A small network was shown many inputs. Here are its activations along a few directions, one row for each input.
Each table varies a few parts of the input and shows all the possible inputs, shuffled.
Descriptions start from the smaller parts, as in this example, which fits no table here: values(2) and (point or ring(9) or (line(4) and ring(5))).
Shared parts are said once, and a part with two or three values counts as separate values.
(in the rows, 128 means zero)

Other details of the inputs vary at random and push rows far along two fixed directions, the same in every table; ignore that.
To show where, the next rows are all for the same input, with only those details redrawn:
[ 98  75  68  99 113 156 160 143 148 175 155 120  82]
[139 106  87 126 118 167 139 119 101 132 147 124 147]
[142 116  98 131 120 161 136 120 105 130 142 127 152]
[100  74  65 100 113 158 160 142 145 174 155 120  84]
[136 214 215 160 131  80 107 154 204 155  95 171 144]
[115 123 116 121 119 133 141 144 161 164 135 137 109]
[120 115 105 120 119 143 142 138 144 157 139 132 117]
[ 95  78  73  99 113 150 160 146 158 180 153 123  76]

Rows:
r1: [ 97  97  87  99 119 131 157 133 160 146 166 130  63]
r2: [101  67  90  77 127 135 153 140 152 158 165 108  70]
r3: [100 110 126 104 139 111 126 153 145 127 128 127  94]
r4: [ 84  58  97  77 131 130 150 144 134 168 149 110  75]
r5: [125  94 115 124 133 157 126 111  88 128 135 122 143]
r6: [125 194 220 160 110  64 108 161 182 114  46 120 111]
r7: [131 213 209 158 144  65 109 137 190 162 103 167 131]
r8: [172 123 136 125 134 162 111 105  45  73 139 118 197]
r9: [173 143 146 137 136 149 105 117  60  60 132 127 193]
r10: [109 101 140 120  98 118 146 138 131 147  87  83  94]
r11: [ 83  86  70  99 128 125 156 128 157 146 160 124  57]
r12: [180 154 104 155 128 162 116 100  61  76 148 132 182]
r13: [122 216 219 159 152  49 103 125 198 135  98 171 133]
r14: [177 140  99 157 125 174 117 105  60  75 139 129 200]
r15: [173 145 119 152 125 166 118 103  73  97 133 132 201]
r16: [106 111 126 116 124 139 131 152 150 138 134 136  91]
r17: [120 197 191 163 144  70 104 143 194 152  88 165 141]
r18: [175 119 126 132 146 150 109  81  48  76 145 110 205]
r19: [124 143 143 121 127 118 137 118 153 138 146 142 113]
r20: [129 220 191 164 145  64 104 148 196 136 101 170 119]
r21: [123 129 110 119 125 132 145 132 143 158 150 135 100]
r22: [128 202 237 152 138  84 100 155 194 144  92 170 133]
r23: [111 109 114 107 142 109 127 136 152 123 142 121  95]
r24: [110 110 139 130 105 107 136 137 131 130  77  89  98]
r25: [167 120 117 136 153 141 105  84  54  68 137 112 197]
r26: [166 134 113 154 133 160 115  93  62 103 130 127 207]
r27: [127 216 229 154 145  56 107 124 198 145 105 170 137]
r28: [169 141  99 156 143 149 113  83  49  88 136 127 190]
r29: [ 98  71  84  81 126 132 150 147 158 144 165 110  60]
r30: [183 126 139 149  97 168 124 103  35  64  93  78 191]
r31: [167 156 113 166 136 149 105 105  77  77 121 135 199]
r32: [ 80  68  76 100 127 145 143 148 144 150 141 122  62]
r33: [ 98  79 105 104  85 134 160 161 145 140 106  81  53]
r34: [124  92 109 110 144 136 123 119  81 108 133 114 142]
r35: [104 118 138 130 142 117 119 131 140 141 114 138 114]
Changing only one part turns r15 into r26. The same change can be made to r19. Which row results? -> r27
What do these inputs look like to the network? -> ring(5) and (point or ring(6))
Which other rows does r12 become when the ring(6) part takes its other values? List them by row number. -> r1, r9, r14, r16, r29
Which other rows does r5 become when the ring(5) part takes its other values? List them by row number. -> r16, r22, r32, r35

Rows:
r36: [171 146 163 153 130 125 110  89  45  57 109 105 216]
r37: [191 154 153 161 121 171 108 116  68  52 121 136 214]
r38: [165 133  66 159 118 156 133  80  75  83 139 107 159]
r39: [154 213 244 158 129  94  98 156 174 121 103 158 136]
r40: [ 82  64  85  75 107 134 165 130 123 155 133  98  51]
r41: [126 134 151 152 126 141 120 134 133 136 101 149 151]
r42: [105 117  89 108 138 137 129 147 142 148 153 143 122]
r43: [161 141 137 160 116 149 115 115  55  60  97 125 189]
r44: [102 172 193 140 138  89 105 166 210 175  82 153 126]
r45: [163 105  93 117 122 184 119 125  72  80 143 102 180]
r46: [ 83  71  63 113 122 140 146 139 153 134 144 128  59]
r47: [126 156 145 126  94 103 146 158 209 169 125 128  82]
r48: [131 211 165 158 124  82 130 141 201 166 123 170 125]
r49: [141 187 214 153 152  73  95 147 180 163  82 152 156]
r50: [167 129 100 131 154 141 115 110  71 107 156 136 186]
r51: [159 144 147 156 120 148 111 110  44  75 111 113 168]
r52: [ 89 111  92 113 138 115 123 147 172 136 129 124  81]
r53: [ 98 106 117 102 142 110 147 129 155 160 166 140 108]
r54: [111 177 199 145 152  52 111 129 202 129 112 150 112]
r55: [106 173 211 150 135  97 114 154 189 181  95 156 101]
r56: [ 95  85  60 108  90 133 179 141 140 165 127  89  59]
r57: [115 150 149 146 140 108 116 130 150 124 126 142  89]
r58: [134 184 181 150 162  59  97 141 186 127 101 146 121]
r59: [157 140 116 146 139 166 114 103  56  99 162 145 173]
r60: [105  36  74  73 112 156 166 131 126 145 177  88  85]
r61: [ 96  64  45 102 124 171 162 137 116 146 172 144  94]
r62: [113  87 100 103 126 111 141 149 122 142 117  97  93]
r63: [203 147 148 140 139 146 100 115  68  71 130 113 212]
r64: [113  55  73  92 119 180 149  95  81 151 147 106 118]
r65: [ 88  60  59  91 108 148 145 152 114 135 128  90  86]
r66: [110 137 171  93 120 107 140 149 193 159 130 135  76]
r67: [125  83  61  90 133 174 151  93  71 127 181 129 127]
r68: [179 174 152 157 148 137  95  64  58  46 121 133 200]
r69: [127 131 111 144 108 137 147 122 146 171 114 121 124]
r70: [ 88 101 153 112 132 103 142 134 180 185 124 126 102]
What do these inputs look like to the network? -> values(5) and (point or ring(6))
Changing only the values(5) part turns r65 into r52. The same change can be made to r36. Which row results? -> r54
A walk changes only the ring(6) part. It starts at r41 and steps to r44. List the rest of the walk in order. -> r49, r70, r64, r55
List by row number the other rows that have the values(5) part in common with r67. -> r42, r48, r50, r53, r59, r61
Which other rows does r48 become when the values(5) part takes its other values? List them by row number. -> r38, r47, r56, r69
List by row number the other rows that have the values(5) part in common with r45. -> r37, r39, r47, r60, r63, r66

Rows:
r71: [126 132 122 138 137 114 131 125 159 191 123 134 138]
r72: [ 91 146 179 106 109  93 145 155 196 176  98 117  70]
r73: [119  99  65  91 144 126 134 112 120 103 156 110 110]
r74: [132 148  84 154 123 166 132 120 107 123 142 164 156]
r75: [148 125 127 129 119 149 119 120  51 105 108 106 174]
r76: [122  93  63 125 134 143 139 129 152 182 154 114  90]
r77: [105 158 112 137 118 131 147 137 157 164 133 171 124]
r78: [163 124 135 148 124 166 111 106  75  86  95 118 179]
r79: [181 174 179 165 128 140  96 110 103  71  88 130 177]
r80: [130 155 179 163 121 115 102 129 150 110  90 140 156]
r81: [108  82 100  92 105 139 159 137 162 150 130 103  52]
r82: [ 88 107 116  89 109 103 150 169 174 172 130 104  31]
r83: [123  57  63 135 119 171 142 122  69  99 143  97 144]
r84: [ 87 124 169 109 114  97 143 158 204 182  86 133  71]
r85: [136 108 106 124 150 141 128  79  76 104 173 130 128]
r86: [115 180 198 142 130  84 101 172 169 150  76 141 111]
r87: [139 152 163 159 167 124  94  90  86 103 131 161 172]
r88: [105 172 215 149 117  75 114 146 202 148  78 149 130]
r89: [ 82  89 121  95 109 138 151 145 143 172 109 101  79]
r90: [131 197 223 163 125  58 119 147 184 122  94 143 149]
r91: [132 172 193 110 142  99 118 165 210 153 154 167 113]
r92: [167 143 126 145 124 152 102 122  58  78 115 107 161]
r93: [162 129 123 167 128 144 114 116  79  64 129 111 175]
r94: [102  69  74 105 121 129 153 164 133 148 143 108  51]
r95: [143 107 116 131 124 136 134 130  65 110 118 117 160]
r96: [ 91  64  86 102 148 144 144  95  92 151 165 131 103]
r97: [109 142 165 131 109  94 132 141 199 136 116 127  87]
r98: [123  96 120 102 106 139 153 122 134 139 117 107 103]
r99: [142 105  99 126 117 178 125 114  73  96 123  92 128]
r100: [141  67  64 125 126 168 137 129  44 103 135 104 141]
r101: [131 153  92 134 111 147 152 114 122 136 154 156 142]
r102: [ 83  67  48  87 149 133 135 133 137 136 144 118  89]
r103: [ 84 142 164 126 159  80 120 135 196 169 141 163  53]
r104: [199 199 158 180 143 119  98  92 109 111 125 135 208]
r105: [ 97  93  65  94 149 121 129 134 150 124 147 119  81]
r106: [124 175 194 153 123  67 126 154 196 123 111 135 110]
r107: [156 197 218 184 135  85 100 128 125  88  82 144 211]
r108: [ 87 119 140  90 107  93 150 168 175 182 116 112  54]
r109: [161 124  95 138 129 144 135  93 100 150 146 113 170]
r110: [148  73  81 123 100 177 142  84  55  85 144  90 170]
r111: [100  75  91 118 107 146 139 135 153 132 136 109  75]
r112: [158 122  37 149 118 203 137  96  54  89 170 141 164]
r113: [171 149 165 129 146 159 102 121  87 100 149 155 222]
r114: [153 208 235 131 145  90 103 151 188 136 133 178 173]
r115: [100  69  83  89 111 119 171 154 128 161 144 102  66]
r116: [180 193 189 158 123 133 102 103  88  70  97 114 185]
r117: [125 124  52 124 109 168 161 118 120 133 174 143 105]
r118: [170 151 154 132 149 156  99 134 116  98 161 155 178]
r119: [122 105 126 105 144 156 122 155 146 148 162 152 132]
r120: [124 133 117 146 141 118 121 134 168 186 123 137 125]
r121: [ 72 136 139  95 151  64 127 154 211 166 110 145  85]
r122: [142 149 159 138 154 115 117  78  88 108 148 147 165]
r123: [156 108  99 126 121 137 140 126  73  94 143 104 130]
r124: [146 184 198 160 130 125  96 130 118 106  74 131 169]
r125: [107  75  50  78 139 132 147 109 109 117 158 104 115]
Changing only one part turns r106 into r93. The same change can be made to r85. Which row results? -> r103
Changing only one part turns r119 into r114. The same change can be made to r83. Which row results? -> r90
What do these inputs look like to the network? -> ring(5) and (values(5) or ring(6))
A walk changes only the ring(6) part. It starts at r82 and steps to r123. List the rest of the walk in order. -> r106, r97, r81, r116
Which other rows does r95 become when the ring(5) part takes its other values? List them by row number. -> r94, r100, r115, r123
Which other rows does r92 become when the ring(5) part takes its other values? List them by row number. -> r75, r82, r86, r108
